These are the activations of a small neural network, seen along a few directions. Each row is one input.
Each table varies a few parts of the input and shows all the possible inputs, shuffled.
A made-up example of a description, with smaller parts first: ring(8) and (point or ring(9) or (values(2) and line(6))).
Shared parts are said once, and a part with two or three values counts as separate values.
In the rows, zero is written as 128.

Other details of the inputs shift rows strongly along two fixed directions, in all tables alike. That doesn't count.

A family of inputs:
R1: [113 142 145 139 132 156 108 134 138 109  86 145]
R2: [ 87 157 157 140 111 157 103 133 139 118  80 173]
R3: [120 161 154 100 119 129 118 103  85 140 129 115]
R4: [123 122  95 160 145 148 122 144 192 109  95 150]
R5: [ 81 192 120 117 117 128  94 125 172 127  82 176]
R6: [133 127 132  97 121 111 132 119  96 139 154 110]
R7: [115 132 162 128 119 151 117 135 111 118 103 141]
R8: [149  79 114 140 132 127 148 144 139 122 143 131]
R9: [128 103 131 135 125 138 137 136 123 111 129 136]
R10: [162  83 129 124 154 132 142 151 138 124 132 116]
R11: [136 127 100 140 175 147 110 159 218 105  69 153]
R12: [137 110 127 146 138 145 120 146 162 122 110 138]
R13: [144 101 114 105 118  99 155 115  86 134 184 102]
R14: [168  68 104 147 151 133 149 145 139 129 148  99]
R15: [ 78 202 107 131 122 135  88 122 202 117  78 182]
R16: [164  95  97 120 139 106 148 121 114 149 178  85]
R17: [180  58 141 133 138 129 156 135  98 143 170  89]
R18: [125 112 117 146 143 142 125 139 150 108 108 138]
R19: [162  56 119 138 132 125 166 126  88 120 172  93]
R20: [165 120  61 115 179  97 123 162 237 131 118 142]
R21: [126 183 127 153 125  64 153 141 108 117 152 115]
R22: [113 142 204 117  99 160 119 116  63 142 112 134]
R23: [ 91 196 127 111 122 130  89 131 172 129  80 172]
R24: [163 102  79 123 152  99 135 139 177 139 156 114]
R25: [ 84 175 162 102  94 130 113 101  76 134 125 138]
R26: [144 100 110 113 128 102 150 108  85 138 178  92]
R27: [158 101  92 149 173 142 129 158 206 121 101 131]
R28: [118 159 161  90 114 126 119 112  87 142 131 122]
R29: [103 130 156 133 116 149 120 130 109 115 108 145]
R30: [171  59 126 131 137 123 154 146 111 135 161 105]
R31: [151 113  92 112 148 105 135 126 138 131 151 105]
R32: [153  99  73 129 149  96 138 134 177 136 159 118]
R33: [117 168 138 113 126 135 112 110 119 145 121 122]
R34: [111 122 168 144 101 158 131 109  66 134 131 117]
R35: [ 99 173 103 120 123 120 106 130 181 123 100 171]
R36: [122 153 169 103 103 127 122 100  74 156 148 111]
R37: [ 86 178 153 121  94 139 113  91  82 143 124 129]
R38: [137 135 177 174 108  92 172 146  56 110 151  97]
R39: [108 129 168 144  95 155 125 113  89 126 126 138]
R40: [103 164 123 126 109 130 120 103 117 135 128 132]
R41: [107 128 171 144  99 154 121 115  87 129 124 135]
R42: [140 119  71 122 149 105 135 126 168 118 141 125]
Each input here is: values(2) and (point or (line(4) and ring(5))).
- The inputs of R32 and R41 match in every part but the values(2) part. If R42 is changed in the same way as R32 into R41, which row does it become? => R19
- The inputs of R22 and R20 match in every part but the values(2) part. If R17 is changed in the same way as R22 into R20, which row does it become? => R36
- Which other rows does R26 become when the line(4) part takes its other values? List them by row number. => R3, R31, R42

A family of inputs:
R43: [146 101 132 167 150 129 139 182 157 111 100 130]
R44: [134 107  93 163 144 120 141 146 167 121 118 134]
R45: [132 135 100 155 147  77 144 160 183 116 135 134]
R46: [207  65  44 126 181  59 166 147 159 136 206  74]
R47: [134  95 119 166 142 113 133 165 159 101 113 134]
R48: [109 130 196 101  67 154 125  74  14 151 142 116]
R49: [110 154 139 111 147 184  82 142 200 123  50 179]
R50: [103 127 208 130  82 164 122  87   8 136 142 107]
R51: [158 101 124 149 155 155 133 153 173 122 110 130]
R52: [101 116 199  91  84 172 111  82   6 157 142 114]
R53: [132 123  82 141 145 128 129 142 174 123 133 130]
R54: [ 91 219 104 137 138 109 109 136 179 112  73 160]
R55: [112 153 148 131 141 179  81 146 199 123  53 174]
R56: [ 71 196 169 139  83 147 113 109  83 116  95 140]
R57: [137 115  84 121 139 127 112 140 183 132 129 130]
R58: [200  54  47 137 178  72 169 145 172 139 201  76]
R59: [101 215 116 148 135  91 106 154 187 102  81 176]
R60: [198  61  48 146 180  66 190 151 164 126 201  75]
R61: [166  57 127  82 106 123 154 103  63 158 209  78]
R62: [197  14  46 109 171 111 167 142 167 157 185 101]
R63: [171  92 120  68 124  93 155  95  65 164 207  77]
R64: [ 72 190 135 156 138 160  90 140 211  78  35 191]
R65: [102 166 145 158 148 165 108 153 188  94  46 169]
R66: [ 93 161 196 135  63 128 144 113   7 124 152 119]
R67: [ 72 213 111  92 133 144  69 117 222 126  48 188]
R68: [162  81 130  98 128 102 159  96  71 159 216  79]
R69: [107 143 204 125  67 155 132  78  14 138 152 119]
R70: [ 83 165 184 116  99 181  89 102  86 129  89 152]
R71: [143 141  79 105 153  96 112 132 173 144 130 124]
R72: [ 97 149 212 138  66 135 155 107   6 123 148 130]
- What is each input in this table made of? => line(5) and line(6)
- The inputs of R44 and R48 match in every part but the line(5) part. If R64 is changed in the same way as R44 into R48, which row does it become? => R70
- Which other rows does R47 become when the line(6) part takes its other values? List them by row number. => R43, R45, R59, R66, R72
- Which other rows does R43 become when the line(5) part takes its other values? List them by row number. => R49, R51, R55, R65
